Each row below holds a small network's activations on one input, seen along a few directions.
Each table varies a few parts of the input and shows all the possible inputs, shuffled.
A made-up example of a description, with smaller parts first: one of 4 places along a line, together with either a single point or one of 9 places along a line or (one of 2 separate values, together with one of 8 places around a ring).
Shared parts are said once, and a part with two or three values counts as separate values.

Other details of the inputs vary at random and push rows far along two fixed directions, the same in every table; ignore that.

A family of inputs:
x1: 17	-26	-50	2	-47	26	-4	-66	-25	-5	25
x2: -12	-27	-57	-27	-57	-32	-31	-35	-25	-7	-4
x3: 54	0	-2	-1	-13	5	-17	70	39	-26	1
x4: -31	25	41	9	53	14	22	-53	-33	8	18
x5: -62	21	13	-10	45	-39	27	-17	-28	30	-9
x6: -62	11	24	-9	44	-40	24	-20	-27	30	-5
x7: 44	9	16	29	-9	25	-56	47	51	8	43
x8: -1	34	82	-15	81	16	37	92	46	-6	-22
x9: -36	10	41	18	38	-1	48	-35	-23	-13	-47
x10: -28	-2	34	7	37	10	67	-35	-18	-4	-56
x11: 51	21	8	29	-7	25	-54	48	43	11	40
x12: -31	29	37	-16	38	-13	31	-27	-29	-1	-45
x13: -61	8	28	-40	37	-23	23	-19	-28	16	-28
x14: 18	-36	-48	-21	-67	-4	2	-44	-18	-15	-33
x15: -71	9	21	-11	41	-39	25	-21	-22	27	-7
x16: 9	-15	-41	14	-46	15	-22	-66	-29	-14	34
x17: 10	-19	-18	16	-68	14	-44	-62	-21	17	13
x18: 16	-15	-26	-3	-12	-11	-11	86	43	4	31
x19: 5	59	67	14	108	37	22	66	36	4	40
x20: -39	17	45	-16	34	-14	30	-32	-22	-4	-42
x21: 17	-12	-16	25	-59	3	-55	-65	-22	16	20
x22: 46	1	-7	14	-2	44	-13	53	35	-17	54
x23: -3	-16	-66	-27	-54	-32	-29	-31	-31	-5	-8
x24: 58	4	-16	31	-9	19	4	69	36	-35	-7
x25: 51	-14	-6	25	-18	27	13	72	41	-36	-8
x26: 31	-4	-20	-19	-3	-14	-33	79	38	-10	21
x27: 16	-25	-27	9	-62	16	-37	-67	-13	22	9
x28: 22	-21	-36	-9	-7	-10	-4	80	51	10	27
x29: -55	2	19	-46	44	-21	30	-22	-18	23	-31
x30: 23	-29	-39	26	-61	-3	3	-46	-29	-31	-27
Description of these inputs: one of 5 places along a line, together with either one of 2 separate values or one of 4 places along a line.
Question: The inputs of x27 and x11 match in every part but the place on the line of 5. If x14 is changed in the same way as x27 into x11, which row does it become?
Answer: x12
Question: Change only the choice among 2 separate values in x16. List by row number the other rows that result.
Answer: x7

A family of inputs:
x31: -69	21	9	-51	48	-27	15	-74	-68	18	4
x32: 10	-7	-6	40	-57	26	-49	-60	-23	16	18
x33: -14	34	45	-41	99	12	71	80	16	-19	-24
x34: -18	-48	-65	-30	-74	-67	-18	-36	-23	32	-49
x35: 15	-31	-46	-8	-39	20	7	-59	-8	18	24
x36: -48	35	55	-6	26	22	2	-108	-44	38	-17
x37: 11	36	101	1	85	44	20	32	49	34	-1
x38: -9	-39	-49	19	-52	-22	10	-33	-12	26	12
x39: 12	-37	-73	-4	-53	16	10	-82	-26	-21	3
x40: -1	-21	-67	-21	-52	-62	12	3	-28	-22	-74
x41: -57	5	61	20	11	-23	24	-84	-36	48	-48
x42: -8	59	95	39	91	23	-14	10	3	13	29
x43: -7	61	56	-6	119	23	20	37	24	11	54
x44: 68	-15	25	47	-19	45	-35	57	56	12	31
x45: 2	-8	-53	-7	-37	23	-16	-59	-15	13	39
x46: -18	-12	-75	-24	-57	-80	-49	-41	-45	9	-20
x47: 39	-18	8	-1	-17	5	-20	81	61	-37	-5
x48: -31	-24	-73	-27	-73	-64	-41	-36	-31	30	-34
x49: -70	30	55	-19	34	-38	-4	-81	-61	11	-16
x50: -4	-48	-22	-14	-87	-20	-24	-63	-25	10	-19
x51: -73	22	40	20	60	16	30	-62	-42	39	19
x52: 25	9	-42	29	-4	-19	-29	52	21	-5	63
x53: 37	-27	-35	40	-10	33	4	40	32	-26	34
x54: -43	36	85	-13	59	-2	-1	39	24	23	-4
x55: -13	68	95	33	95	-11	-9	55	28	18	15
x56: 18	-7	-39	-38	-14	14	-29	59	29	6	40
x57: -3	-43	-49	-45	-46	-4	-1	-30	-18	17	4
x58: 38	16	11	39	-20	10	-52	74	57	16	27
x59: -56	4	51	-40	29	-5	24	-78	-45	2	-72
x60: -6	-41	-80	-19	-73	-29	33	-37	-50	-46	-18
x61: -45	44	57	19	94	-2	30	70	36	37	28
x62: 3	-17	-40	-16	-25	-7	-20	63	32	-1	51
x63: -58	-2	46	18	57	12	52	-62	-34	43	3
x64: 13	-6	-39	-31	-66	-15	-66	-74	-49	-7	1
x65: -81	-11	36	-33	46	-28	58	-36	-28	34	-12
x66: 66	11	3	44	-23	8	-1	85	44	-38	-19
x67: -21	-58	-76	-20	-67	-29	13	-48	-30	-30	-6
x68: 18	-22	-54	34	-40	18	32	-38	-42	-35	-1
x69: 19	-28	-45	-16	-20	-46	-15	84	46	-12	-39
x70: 69	25	-4	13	-12	30	-62	14	27	-13	50
x71: 67	-5	-3	13	-18	45	-23	23	49	-28	2
x72: -43	13	75	33	50	20	32	-72	-32	5	-41
x73: 47	11	-21	39	18	24	-35	62	29	-11	86
x74: -55	13	48	-17	18	-22	53	-64	-59	-21	-73
x75: 64	0	-10	-23	-31	20	-12	60	23	-47	-32
x76: 38	-6	-48	31	-20	-5	32	69	21	-36	5
x77: -56	16	66	25	42	-16	35	-55	-22	12	-60
x78: 62	2	-43	4	-6	37	29	43	23	-43	16
x79: -20	-26	-74	-21	-58	-43	-25	-56	-50	-15	39
x80: 83	11	-8	14	-27	45	-2	31	28	-46	-10
x81: -14	18	87	-37	61	14	10	32	26	33	-29
x82: 37	-23	-36	-33	2	16	0	85	49	-28	14
x83: 44	9	7	-26	-18	26	-61	76	52	5	18
x84: 7	43	90	41	75	37	46	27	5	-20	-32
x85: 31	-20	-33	33	-2	-1	10	86	55	-20	23
Question: The inputs of x71 and x36 match in every part but one. If x77 is changed in the same way as x71 into x36, which row does it become?
Answer: x58
Question: Describe the family of inputs behind these rows.
Answer: one of 5 places along a line, together with either a single point or (one of 2 separate values, together with one of 5 places around a ring)
Question: Which other rows agree with x60 in the place on the line of 5? List them by row number.
Answer: x33, x40, x66, x68, x74, x75, x76, x78, x80, x84
Question: Change only the place on the ring of 5 in x67. List by row number the other rows that result.
Answer: x39, x53, x82, x85

A family of inputs:
x86: -38	4	14	-23	22	-25	29	-19	-24	3	-39
x87: -34	8	19	-4	24	-10	23	-32	-24	14	-17
x88: 24	3	12	10	2	10	-4	40	26	-10	1
x89: -30	21	41	-2	46	6	14	-24	-15	17	3
x90: 56	-13	-38	21	-46	24	-29	24	25	-20	30
x91: 1	18	23	9	32	13	2	18	12	6	19
x92: 49	-11	-33	13	-42	16	-44	25	22	-12	31
x93: -53	18	45	-10	43	-14	29	-44	-29	22	-32
x94: 36	0	6	8	10	16	-5	65	45	-11	15
x95: 13	25	48	12	62	19	21	81	45	-5	8
x96: -24	17	36	6	22	7	14	-44	-22	10	-14
x97: -32	-9	-15	-7	-28	-21	-7	-68	-41	11	-15
x98: -34	-21	-31	-26	-27	-28	16	-56	-45	-2	-33
x99: 40	-40	-82	1	-96	-7	-49	-9	1	-11	26
x100: 26	-28	-62	5	-67	-10	-33	-12	-5	-8	19
x101: -29	-15	-20	-9	-30	-15	4	-69	-44	10	-17
x102: 2	19	31	-12	66	-4	28	98	45	-7	-5
x103: 27	5	8	10	7	24	-9	28	27	-5	20
Question: Describe the family of inputs behind these rows.
Answer: one of 3 separate values, together with either a single point or one of 5 places around a ring
Question: The inputs of x100 and x97 match in every part but the choice among 3 separate values. If x95 is changed in the same way as x100 into x97, which row does it become?
Answer: x88
Question: Change only the choice among 3 separate values in x96. List by row number the other rows that result.
Answer: x90, x103

A family of inputs:
x104: -10	-20	-35	1	-53	-18	-19	-29	-36	3	24
x105: 41	8	-18	-13	4	-17	-14	84	31	-19	6
x106: 33	-15	-6	-8	5	-13	-25	69	45	-12	25
x107: 41	-25	-42	14	-52	30	-17	14	12	-37	13
x108: -11	27	7	5	17	-5	9	-25	-28	-17	-3
x109: -69	-9	10	-33	23	-34	20	-83	-39	26	-27
x110: 8	-22	-25	9	-56	8	0	-42	-27	-38	-7
x111: -55	-5	20	-21	11	12	48	-86	-54	8	-34
x112: 34	-12	-11	2	8	3	-16	62	38	-16	46
x113: -32	38	60	16	69	18	6	28	9	21	22
x114: -66	-9	10	-25	10	-6	53	-75	-53	2	-34
x115: -13	8	16	35	10	-2	22	-27	-15	-4	-7
x116: -7	19	45	4	3	19	-12	-38	-18	29	8
x117: 36	-36	-43	-2	-55	6	-3	28	3	-38	12
x118: -13	17	-1	-28	18	-10	9	-19	-17	16	-27
x119: 30	-17	-13	2	-44	18	-31	-71	-15	4	16
x120: 5	-18	-30	12	-40	-3	-25	-56	-20	-19	22
x121: 12	-5	-55	-13	-38	4	-7	-43	-30	-1	6
x122: -26	19	37	13	69	1	51	35	21	20	-2
x123: 9	-19	-43	39	-43	7	-3	-49	-21	-4	1
x124: -47	26	18	-12	17	-32	15	-78	-60	-2	-47
x125: 4	28	85	-4	57	42	33	16	16	0	-17
x126: 35	-18	-2	-11	-10	0	0	84	38	-30	-5
x127: 16	-2	-10	-11	-11	-8	-28	83	49	13	26
x128: -15	14	-5	-12	19	-18	20	-13	-34	-8	-3
x129: -14	47	46	-6	79	0	13	36	12	4	-22
x130: -58	2	23	-8	28	-16	4	-94	-44	17	-28
x131: -24	40	28	-20	76	-3	37	38	8	8	2
x132: -7	-19	-32	-14	-58	-9	-34	-35	-19	26	1
x133: -20	16	51	10	64	-21	39	45	17	13	-24
x134: 39	-22	-47	18	-36	19	-42	0	19	-18	43
x135: -57	-2	16	-18	28	0	23	-100	-47	28	-3
x136: -13	26	-2	4	26	6	7	-27	-26	-6	-2
x137: 30	-17	-44	3	-57	18	-39	16	12	11	45
x138: 32	-11	-21	11	-5	-7	2	79	56	4	1
x139: 27	-11	-21	-6	9	10	-13	61	50	-5	47
x140: -19	26	67	0	72	-7	3	24	25	1	-4
x141: -16	20	53	5	67	4	36	35	28	32	-27
x142: 40	-28	-38	3	-56	15	-26	21	17	-32	-12
x143: 28	-10	-26	13	-63	-11	-55	22	13	-9	17
x144: 69	5	15	35	-7	37	-11	49	48	3	16
x145: 16	1	-14	0	-7	7	-19	75	41	9	48
x146: 36	5	-26	-3	-46	14	-21	-57	-31	-5	-3
x147: 6	-30	-44	22	-47	-17	10	-34	-29	-6	1
x148: 28	-17	-12	-20	-10	6	3	84	52	-19	-5
x149: 10	-25	-45	19	-46	8	7	-46	-18	11	1
x150: -18	23	70	-4	55	5	28	38	18	-18	-33
x151: -5	-7	-24	18	-56	-6	-31	-43	-30	-5	22
x152: -15	29	64	26	62	-8	27	34	23	6	-27
x153: 5	-31	-37	-20	-41	-7	-27	-49	-8	12	0
x154: 41	-14	-2	-17	-10	25	-4	76	51	-12	-6
x155: -11	-23	-31	-9	-58	-34	-28	-23	-29	7	1
x156: -32	13	22	4	9	-7	-18	-19	-14	22	-8
x157: -17	27	55	26	71	4	26	32	24	17	-27
x158: -24	14	-12	-31	16	-28	16	-10	-16	9	-26
Question: Describe the family of inputs behind these rows.
Answer: one of 5 separate values, together with either a single point or (one of 2 separate values, together with one of 5 places around a ring)
Question: The inputs of x109 and x138 match in every part but the choice among 5 separate values. If x134 is changed in the same way as x109 into x138, which row does it become?
Answer: x123
Question: The inputs of x153 and x132 match in every part but the choice among 5 separate values. If x139 is changed in the same way as x153 into x132, which row does it become?
Answer: x145
Question: Which other rows agree with x125 in the choice among 5 separate values? List them by row number.
Answer: x107, x110, x111, x114, x117, x126, x142, x148, x150, x154
Question: Change only the choice among 5 separate values in x121. List by row number the other rows that result.
Answer: x111, x135, x137, x149
Question: Change only the choice among 2 separate values in x113. List by row number the other rows that result.
Answer: x156
Question: Change only the choice among 5 separate values in x146. List by row number the other rows that result.
Answer: x116, x119, x125, x144
Question: Change only the place on the ring of 5 in x152. List by row number the other rows that result.
Answer: x133, x138, x141, x157

A family of inputs:
x159: -44	53	64	-8	85	6	35	-15	-24	12	-20
x160: -72	24	68	-15	99	-26	82	-7	-17	13	-62
x161: 6	22	15	-16	50	-13	19	100	35	-22	-6
x162: 0	6	5	-26	44	-24	4	93	49	4	1
x163: 42	-24	-11	-6	-46	18	-33	26	24	-17	7
x164: -42	-9	-1	-19	-6	3	29	-99	-61	14	-11
x165: -49	-12	0	17	3	-6	34	-100	-52	0	-21
x166: -2	12	24	-5	41	-14	21	109	47	6	-4
x167: 50	-26	-49	20	-70	7	-25	-17	8	-19	-5
x168: 6	9	22	5	51	6	-10	66	48	5	44
x169: 39	-18	-22	1	-40	-7	-57	30	30	-4	17
x170: 5	22	37	-15	46	32	16	36	24	9	3
x171: 41	-1	-39	9	-28	8	-18	22	3	-23	33
x172: 3	-5	-17	16	-24	1	-4	-9	-9	13	20
x173: -47	2	36	7	-6	-16	3	-64	-43	21	-30
x174: 9	11	27	26	33	17	0	80	47	2	40
x175: 36	23	25	18	47	28	11	68	49	-1	2
x176: 3	-20	-50	-5	-41	-13	-23	-50	-23	11	22
x177: 3	-12	-22	12	-57	-8	-22	-38	-20	10	-5
x178: 47	-30	-30	22	-60	5	-30	-2	14	-22	-10
x179: -43	8	17	-16	11	-22	-3	-74	-35	26	-20
x180: -28	-11	-14	11	-9	-7	31	-101	-56	7	-21
x181: -63	-8	14	-44	21	-23	51	-45	-42	6	-47
x182: 15	9	-10	1	-23	-2	-16	-15	-13	-16	-2
x183: -45	42	85	-5	75	-7	23	-12	-21	2	-30
x184: 18	1	24	0	36	33	7	73	49	-13	39
x185: 8	-20	-22	-15	-53	9	-13	-50	-19	-4	-9
x186: 40	-18	-56	17	-73	9	-37	4	3	4	18
x187: 36	-16	-61	-4	-55	1	-49	-5	9	7	21
x188: 29	-17	-55	15	-51	4	-27	-1	-5	-34	35
Question: The inputs of x175 and x186 match in every part but one. If x180 is changed in the same way as x175 into x186, which row does it become?
Answer: x172
Question: Describe the family of inputs behind these rows.
Answer: one of 5 separate values, together with either a single point or one of 5 places along a line
Question: Which other rows agree with x187 in the choice among 5 separate values? List them by row number.
Answer: x162, x168, x169, x176, x179
Question: Change only the choice among 5 separate values in x167. List by row number the other rows that result.
Answer: x177, x179, x182, x185
